Each row below holds a small network's activations on one input, seen along a few directions.
Each table varies a few parts of the input and shows all the possible inputs, shuffled.
A made-up example of a description, with smaller parts first: one of 8 places around a ring, together with either a single point or one of 11 places around a ring or (one of 3 separate values, together with one of 4 places along a line).
Shared parts are said once, and a part with two or three values counts as separate values.

Other details of the inputs vary at random and push rows far along three fixed directions, the same in every table; ignore that.

Table:
x1: [ 1.56 -1.19 -0.69 -0.05  3.32  0.92 -0.44 -1.21  1.71 -1.27  1.93  3.13
 -2.21]
x2: [-0.84  1.79  1.63 -2.74 -0.92  4.62 -0.71 -1.93 -5.21 -4.07  1.56  1.25
  0.91]
x3: [ 2.60  0.74 -1.10 -0.43  2.58  0.43 -0.80 -1.16  0.48 -2.04 -0.06  3.31
 -0.35]
x4: [ 2.63  2.02 -3.03 -0.94  2.25 -0.30 -1.06  1.23  0.73 -2.15  2.22  0.78
 -1.46]
x5: [-1.86  1.59 -0.10  0.81 -2.79 -1.30 -0.76  2.16  0.10  1.83 -0.27 -2.56
  0.70]
x6: [-0.92 -0.47 -1.55  0.60  1.32  1.89 -2.03 -0.23  1.38 -0.32  1.62  2.56
 -0.73]
x7: [ 0.49 -2.58 -2.01 -0.99  2.95  1.11 -0.80 -1.02 -0.48 -0.61  1.84  0.79
 -1.26]
x8: [-3.02 -3.11  4.55  1.90 -1.59  0.59  1.53 -2.22  1.89  2.13 -2.50  1.25
  1.86]
x9: [-0.93  4.19  1.50 -1.48 -3.64 -0.04  0.12  2.17 -4.88 -0.21 -1.04 -4.70
  0.56]
x10: [-0.84  3.64  1.08 -1.90 -2.81 -0.23  1.29  1.72 -3.43 -1.13 -0.40 -4.27
  1.38]
x11: [ 3.48  1.48 -2.48  3.45  1.31 -6.96 -0.85  4.88  4.14  6.85 -1.63 -2.96
 -5.33]
x12: [-0.63 -4.99  3.44  0.25  0.05 -1.17  3.43 -3.22  1.10  1.06 -3.52 -0.12
  2.48]
x13: [-1.00 -2.40  4.33  1.13 -1.80 -0.02  2.47 -2.60  1.11  1.50 -3.87  1.65
  2.98]
x14: [-3.08  3.58  0.52 -0.74 -4.34  0.50 -0.04  2.52 -3.22  0.01 -0.89 -4.41
  3.09]
x15: [ 0.66 -0.45 -1.92  0.00  1.93  0.79 -0.57 -1.08  2.02 -2.00  1.44  2.67
 -0.56]
x16: [ 1.33  0.81 -5.08 -1.54  2.48  0.54 -2.27  2.00 -2.46 -1.46  3.76 -2.28
 -1.56]
x17: [ 1.09 -0.78 -1.61  0.56  2.22  0.12 -0.18 -1.22  2.83 -2.01  0.64  3.04
  0.10]
x18: [-0.34  2.49  0.84 -1.04 -2.28 -1.43  0.89  1.86 -1.57  0.65  0.14 -3.87
 -0.59]
x19: [ 1.38 -2.48 -1.95 -0.70  2.59  0.10 -0.02 -0.87  0.03 -1.26  0.63  0.43
  0.35]
x20: [-0.89  0.66 -0.95 -1.04  0.46  2.25 -0.82 -0.80 -1.07 -2.89  2.49  1.36
  0.02]
x21: [ 1.09 -2.33 -2.32 -1.09  2.76  0.47 -0.68 -1.40 -0.01 -1.22  1.38  0.70
 -0.49]
x22: [-1.42 -3.17  4.51  1.42 -1.60  0.38  1.76 -2.52  1.02  2.34 -2.37  1.91
  1.15]
x23: [-2.03 -3.61  4.03  0.98 -1.39  0.08  2.59 -2.39  1.98  1.33 -2.08  1.33
  0.42]
x24: [-0.52  0.46 -0.76 -0.44  0.50  3.35 -1.80 -0.46 -2.10 -1.19  2.15  2.03
 -0.25]
x25: [-1.12 -3.54  4.86  1.76 -1.63 -0.58  2.13 -2.61  1.65  2.44 -3.08  2.23
  1.81]
x26: [ 1.08  1.08 -1.24 -1.14  1.85  1.40 -0.79 -0.12 -0.61 -2.34  2.67  1.17
 -1.44]
x27: [ 1.65 -0.13 -1.78  0.70  1.81  1.20 -1.44 -0.96  1.41 -0.77  0.82  3.40
  0.26]
x28: [ 0.07  2.01  1.57  0.39 -2.14 -1.93  0.23  2.32 -1.96  2.29 -1.07 -3.29
 -1.43]
x29: [-2.28  3.98 -0.06 -1.81 -3.85  0.22  0.77  2.22 -3.74 -1.49 -0.22 -4.64
  2.12]
x30: [ 2.61  0.71 -4.24  4.10  0.38 -7.01 -1.15  4.91  7.16  5.99 -2.29 -1.89
 -2.51]
Each input here is: one of 5 places along a line, together with either a single point or one of 5 places around a ring.
Question: Changing only the place on the line of 5 turns x16 into x7. The same change can be made to x28. Which row results?
Answer: x11
Question: Start at x5 and move only the place on the ring of 5, one step at a time. The first step leads to x25. Which rows follow, in order?
Answer: x2, x18, x15

Table:
x31: [ 0.59  6.36 -4.53 -0.11 -1.45 -2.45 -1.83  5.40 -0.04 -0.72  1.14 -3.66
 -0.62]
x32: [-5.18 -2.67  5.05 -0.48 -4.51  0.75  3.49 -1.54 -1.24  0.91 -1.98 -3.11
  2.87]
x33: [-2.98 -5.69  7.06  2.79 -2.13 -1.75  3.34 -2.42  4.25  4.96 -3.95  0.65
  0.81]
x34: [ 2.46  3.02 -2.25  2.68  0.47 -4.34 -1.51  3.62  5.52  3.56 -1.01  0.13
 -2.63]
x35: [ 2.13 -2.00 -4.12 -1.66  4.67  2.79 -1.61 -2.73 -0.06 -4.38  2.40  3.47
  0.80]
x36: [ 0.44  6.05  1.39 -2.94 -3.00  2.36  0.63  0.89 -5.80 -3.72  0.87 -2.08
  0.52]
x37: [-3.43 -0.15  4.58 -2.16 -2.57  2.96  1.18 -1.45 -5.63 -0.70 -0.85 -2.00
  1.79]
x38: [ 4.61 -3.96 -2.88  3.35  5.70 -4.53 -0.55 -0.33  6.95  3.92 -1.47  2.91
 -3.02]
x39: [ 1.80 -2.94 -2.22 -0.55  4.57 -0.21 -0.28 -2.25  2.90 -2.39  0.60  3.55
 -0.74]
x40: [ 1.04  0.43 -5.37  1.60  0.31 -3.07 -1.27  3.57  1.74  2.63  1.28 -3.60
 -0.58]
x41: [-1.30 -3.65  6.85  3.78 -2.25 -2.10  2.87 -3.17  4.32  4.31 -5.86  3.49
  0.48]
x42: [-0.29 -1.58  1.63 -0.67  1.24  0.89  0.02 -1.96  0.03 -0.80 -0.30  1.15
  0.05]
x43: [-0.65 -3.49 -0.40 -0.03  4.12  5.53 -2.27 -4.26  0.41 -3.37  3.80  7.72
 -0.41]
x44: [ 1.29  5.31 -4.32  0.96 -1.07 -1.50 -2.83  4.75 -0.96  1.12  1.10 -2.27
 -0.85]
x45: [-0.25  2.18  0.12 -3.45 -0.68  3.62  0.08 -0.37 -5.86 -3.87  3.78 -1.44
 -0.37]
x46: [ 0.07  0.21 -1.53 -1.86  1.59  5.92 -1.36 -3.52 -1.13 -6.25  2.01  5.57
  3.46]
x47: [-4.45  0.02  3.52  0.10 -5.75 -0.29  1.51  2.12 -4.23  3.55 -1.41 -5.93
  2.07]
x48: [ 4.11  2.56 -2.57 -1.34  0.75 -4.56  0.36  3.64 -1.18  1.25 -0.16 -4.57
 -3.62]
Question: Describe the family of inputs behind these rows.
Answer: one of 3 separate values, together with either a single point or one of 5 places around a ring
Question: Changing only the choice among 3 separate values turns x36 into x48. The same change can be made to x44. Which row results?
Answer: x38
Question: Which other rows does x34 become when the place on the ring of 5 takes its other values? List them by row number.
Answer: x31, x41, x44, x46

Table:
x49: [ 3.00 -0.18 -1.51  1.50  3.44 -0.94 -0.77 -0.51  4.06  0.31  0.01  3.63
 -2.57]
x50: [-1.52 -1.18  0.82  0.96  0.22  1.98 -0.31 -1.52  0.70 -0.08  0.01  2.48
  0.51]
x51: [-0.69 -0.13  3.88 -0.10 -2.13  0.07  1.88 -1.41  0.00  0.27 -1.79  0.26
  1.09]
x52: [ 0.88  0.48 -2.39 -0.68  0.34 -2.25  0.26  1.69 -0.81  0.61 -0.08 -3.82
 -0.28]
x53: [-0.40 -0.15  3.09 -0.19 -0.53  1.44  0.68 -1.66 -0.96 -0.70 -0.76  2.25
  0.13]
x54: [ 0.33  1.22 -2.47 -2.42  1.01  1.31 -1.23  0.99 -3.61 -2.10  2.99 -1.89
 -1.15]
x55: [ 0.16 -4.28  3.84  1.80 -0.63 -4.22  3.04 -0.51  2.37  5.41 -3.76 -2.17
 -1.31]
x56: [-1.70 -0.41  0.16 -0.06 -0.52  2.33 -0.40 -1.38  0.35 -1.45  0.08  1.59
  2.38]
x57: [ 0.14 -0.43  2.28  0.00 -0.64  0.30  1.18 -1.66  0.44 -1.09 -1.29  1.95
  1.07]
x58: [-0.64  2.00 -0.66 -0.91 -2.49 -3.15  0.75  3.75 -2.77  2.32 -0.36 -7.39
 -0.93]
x59: [-1.69  1.62  2.62 -2.16 -1.98  3.75  0.79 -2.05 -3.70 -3.84 -0.27  0.30
  3.21]
x60: [-0.46  1.61 -1.53  0.85 -0.65 -0.10 -2.07  2.42 -0.32  1.25  1.34 -0.44
 -0.79]
x61: [ 2.68 -1.23 -3.64 -0.72  3.44 -0.94 -0.86 -0.02  1.03 -1.10  1.95  1.13
 -1.15]
x62: [-0.37  1.53 -2.05  0.54 -0.14  0.70 -1.69  1.90  0.28 -0.04  1.56 -0.07
 -0.03]
x63: [ 0.29 -0.48 -2.43  1.60  1.27 -0.31 -1.27 -0.02  2.94  0.23  0.37  2.19
 -0.18]
Question: Changing only one part turns x56 into x59. The same change can be made to x62. Which row results?
Answer: x51
Question: Describe the family of inputs behind these rows.
Answer: one of 3 separate values, together with one of 5 places along a line
Question: Which other rows does x54 become when the place on the line of 5 takes its other values? List them by row number.
Answer: x52, x55, x58, x61
Question: Which other rows does x49 become when the choice among 3 separate values takes its other values? List them by row number.
Answer: x50, x54
